Each row below holds a small network's activations on one input, seen along a few directions.
Each table varies a few parts of the input and shows all the possible inputs, shuffled.
A made-up example of a description, with smaller parts first: one of 2 separate values, together with either a single point or one of 9 places around a ring or (one of 4 places along a line, together with one of 8 places around a ring).
Shared parts are said once, and a part with two or three values counts as separate values.

Other details of the inputs vary at random and push rows far along two fixed directions, the same in every table; ignore that.

Table:
R1: [-10  -2  39  21  11  -9   5 -16  -2  19  -9  -8 -20]
R2: [ 50  22 -73 -77  54  45   3  -5 -15  16  58 -28 -25]
R3: [ -7  17  18   3  24  -8  -8 -29  20  -4 -41   8 -16]
R4: [-37  -6   7  28 -22 -14  10 -22  12  -3 -39  10  16]
R5: [-15  -4  57  42  36 -19 -20  -4  12   7 -44  13 -34]
R6: [-15 -17   4  22 -39  -4  12   8 -13  12  18  -3  34]
R7: [  5  21  71  14  62 -14 -12 -36   0  23 -34  -6 -62]
R8: [ -9  -6  -6  -7 -43 -16  -4   8 -11 -20   2   3  13]
R9: [-18 -23 -12  14 -27 -15 -10  14   8  -5  13   1  20]
R10: [ 49  14 -44 -44   9  38   2  29  45 -19  41  -3  21]
R11: [-25  10  -4   4  37   1 -13 -47 -39  42   9 -21 -36]
R12: [ -8 -17   4  24 -38   1  15  14  -7  11  22  -4  33]
R13: [ -3  32  53   7  68  -7 -13 -43  26   1 -66   8 -59]
R14: [-12   7  33   6  -2 -19  -9  -9  -9 -13 -32   5 -28]
R15: [  4  26  58  21  64   3  -7 -26  32   3 -64  14 -47]
R16: [-11   2  34   5   2 -17  -5  -8  -4 -12 -28   4 -30]
R17: [-29 -23 -25  18 -73 -18  35   8 -30  -1  -8   9  63]
R18: [-35 -26 -10  21 -82 -19   9  18 -23 -19   0  12  49]
R19: [  3   8  40   7  12  -7  -6   2   0 -14 -26  10 -32]
R20: [ 63   5 -34 -40   4  39  26  46  15  -9  42  -2  24]
R21: [ 17  21  64  13  71   2  16 -16   1  10 -56  11 -56]
R22: [  2 -14   7  21 -31   6  14  19  -2  13  21  -3  29]
R23: [-22 -10  20  27 -17 -11  29  -3 -23   6 -36  15  20]
R24: [-40 -18 -25  27 -67  -9  15   2   2  -9 -11  15  66]
R25: [ 54   9 -43 -53   2  29  20  31   8 -10  41  -9  17]
R26: [-44  -4 -58   4 -18   5  -6 -42 -24  14   0  -8  20]
R27: [-20 -22 -15  17 -36 -22 -16  10  -1  -7   9   4  29]
R28: [ 43  26 -63 -82  43  31 -27  -5 -12  -1  63 -23 -41]
R29: [ 59  13 -33 -55  38  22 -30  34  36 -16  58 -14 -16]
R30: [ 69  22 -22 -60  33  36  -7  25  25   2  70 -25 -16]
R31: [-17  -6  34  26  23 -18 -22  -2   7   1 -23  10 -18]
R32: [-31 -30 -24  22 -71 -13  43  12 -25  -1  -5   6  60]
R33: [ 20   2 -80 -49  28  24 -34   0  -7   6  76 -23  -6]
R34: [ -6  -4  33  24  28 -10 -19   4  14  -1 -16   8 -23]
R35: [-27 -27  -7  29 -84 -13  12  28 -17 -18  -2  14  50]
Description of these inputs: one of 5 separate values, together with either a single point or one of 6 places along a line.
Changing only the choice among 5 separate values turns R17 into R3. The same change can be made to R2. Which row results?
> R26
Which other rows does R21 become when the choice among 5 separate values takes its other values? List them by row number.
> R10, R12, R19, R34

Table:
R36: [-15   7  40  23  22 -12   1 -21   0   5 -44   7 -25]
R37: [ 49   3 -59 -55 -11  30  -4  41  27 -21  64 -10  26]
R38: [ 60  32  21 -45  83  22 -21   6  33  -6  11  -8 -63]
R39: [-12  -1 -13  -2  -2   1   3 -14 -19  11   2  -5   1]
R40: [ -6  -4   7  10 -12  -3   4   4  -2  -1  -6   5   8]
R41: [-16  -8  -7   8  -8  -7  -9  -4  -8   5  10  -3   2]
R42: [ 18  -4 -51 -31 -15  14 -13  18   7  -6  51 -11  22]
R43: [ 15  17  41   1  51   2  -1 -12   9   8 -26   2 -42]
R44: [-16  -4 -13   3  -7  -2   7 -14 -22  12   3  -5   3]
R45: [ -7  -6   5   9 -16  -4   2   5   0  -3  -2   3  10]
R46: [-22  -9  -6  12 -15  -9 -10  -7 -10   5   5  -2   7]
R47: [ 15  16  41   1  48   0  -4 -11   7   6 -23   0 -43]
R48: [ 50  10 -35 -47   9  27   2  28  22 -12  47 -10   9]
R49: [ 6 -3  6  3 -2  2  9  7 -1  3  1  0  5]
R50: [-17  -6 -14   7 -11  -7 -12  -7  -5   2   4  -1   5]
R51: [-10  -9   5  12 -19  -9   0   8  -3  -3  -3   3  10]
R52: [-44 -11  -9  26 -30 -16  10 -24 -31  13 -19   3  18]
R53: [ -6  -4   6  11 -15  -4   7   3  -3   1  -5   3  10]
R54: [-10  -4   1  10 -14  -3   4   1   0  -5 -10   6  11]
R55: [ -1  -5   2   7 -12  -1   5   8  -3  -2   2   2   9]
R56: [ 15  16  42  -1  50  -1 -10 -11  11   2 -22   0 -46]
R57: [ 3  0  1  0 -3  0  2  4  3 -4 -3  3  6]
R58: [-10  -5   4   9 -15  -7   2   1   1  -5  -8   5  11]
R59: [-22  -4 -20   5 -15  -3   6 -18 -20   9  -5  -2  10]
R60: [ -4  -3  -2   3 -12  -2   2   3   6  -7  -3   4   9]
R61: [-10  -6   3   9 -15  -9  -1   3   1  -6  -8   6   9]
R62: [ 3  0 -1  0 -1  4  8  3  5 -1 -4  2  7]
R63: [ -6  -4   4  10 -11  -3  11   1  -2   1  -9   5  12]
What do these inputs look like to the network?
> one of 4 places along a line, together with either one of 2 separate values or one of 5 places along a line
Changing only the place on the line of 4 turns R63 into R43. The same change can be made to R42. Which row results?
> R46

Table:
R64: [  4   9   8  -6   3   2   9 -10  -4   4  -4  -4  -6]
R65: [ -1   6   2  -9   3  -1   1 -12  -8   2  -1  -5 -13]
R66: [ 33  10 -33 -42  -3  20   4  12   6  -5  39 -13   7]
R67: [  6   6  13  -3   0  -2   1   0  10  -8 -10   3  -3]
R68: [ -2  -2   5   0   8  -4  -7  -2 -10   5   6  -4 -14]
R69: [ -1  -3   7   1   7  -7 -20   9   1  -9   2   4 -14]
R70: [ 3  4  4  5 12  9 17 -7 -5 13 -9 -1  0]
R71: [ -2   1  -6  -3  13  -1  -7   1  -3  -7 -10   6 -10]
R72: [ 3  3 -1  1 11  8 15 -6 -6 10 -5 -1  1]
R73: [ -2  -5  11   5   5  -9 -14   8   4  -7  -1   3 -11]
R74: [  4   1   2   2  10   2   6   3   5  -3 -13   7   1]
R75: [  9 -21 -72 -21 -62  14  14  40   1 -16  48   0  68]
R76: [ 1 -1 12  5  7 -2  1 -1 -6  8  2 -2 -7]
R77: [ 5  6  8 -6  1 -4 -3 -1  9 -9 -9  2 -7]
R78: [ -3   7   0 -10   3  -1  -4 -12 -12   0  -1  -4 -15]
R79: [ 6  0 14  7  8  4  4  1 -1 10  4 -4 -5]
R80: [ 4  7 10 -1 -2  6 13 -8 -1  6 -3 -5  1]
R81: [-10  -1  22  24   8  -4  11  -6   3   4 -33  10   0]
R82: [ 4  5 -2 -2 14  6 12 -7 -8  9 -7  0 -3]
R83: [ -3  -2   3  -1   8  -4 -12  -2 -13   4   7  -3 -16]
R84: [-43 -22  -5  34 -41 -21   9  -4 -20  -2 -27  14  29]
R85: [  5   1   5   4  10   4   8   4   9  -1 -13   7   2]
R86: [-14   1 -16   5  17   1 -18 -20   9   8   1  -4  -3]
R87: [-50 -24 -23  31 -55 -17  14  -8 -39   6 -12   7  39]
R88: [-13   7  -3   0   9  -3 -24 -23  15   4   3  -7 -11]
R89: [ -2   4   4  -6  -2  -6 -11  -2   1 -12  -7   3 -11]
R90: [ 33   6 -32 -41  -6  15  -6  23  17 -20  37  -7   7]
R91: [ -2   2  -7  -4  15   3   5 -10 -13   7  -5  -1 -10]
R92: [ 7 -2 18  7  6 -2 -4 12 13 -4 -1  4 -3]
R93: [-34 -26   7  43 -57 -17  10  13  -6  -1  -9  10  43]
R94: [ 7 -2 15  5  7 -4 -7 11 10 -5 -2  4 -5]
R95: [  7   6  15  -1   0   1   3   1  14  -7 -10   3  -2]
R96: [ -1  -2   8   3   7  -5  -3  -2  -8   7   2  -3 -10]
R97: [ 9  7 16  1  1  3  5  2 16 -5 -9  2 -1]
R98: [-12  -1  -2   9  13  -5 -32 -11  13   7  13  -7 -11]
R99: [ 4  0 14  5  8  1  3  1 -2  9  4 -3 -6]
R100: [ 36  10 -27 -39  -3  25  11  14  11  -3  40 -13  11]
R101: [  3  -3  11   4   4  -7 -11  10   7  -6  -1   3  -7]
R102: [  1   4  -6  -4  14   4   8  -8 -10   8  -6  -1  -6]
What do these inputs look like to the network?
> one of 3 separate values, together with either a single point or (one of 2 separate values, together with one of 6 places along a line)
Changing only the choice among 3 separate values turns R89 into R71. The same change can be made to R88. Which row results?
> R86
Which other rows does R96 become when the place on the line of 6 takes its other values? List them by row number.
> R68, R76, R79, R83, R99
Which other rows does R66 become when the choice among 2 separate values takes its other values? List them by row number.
> R77
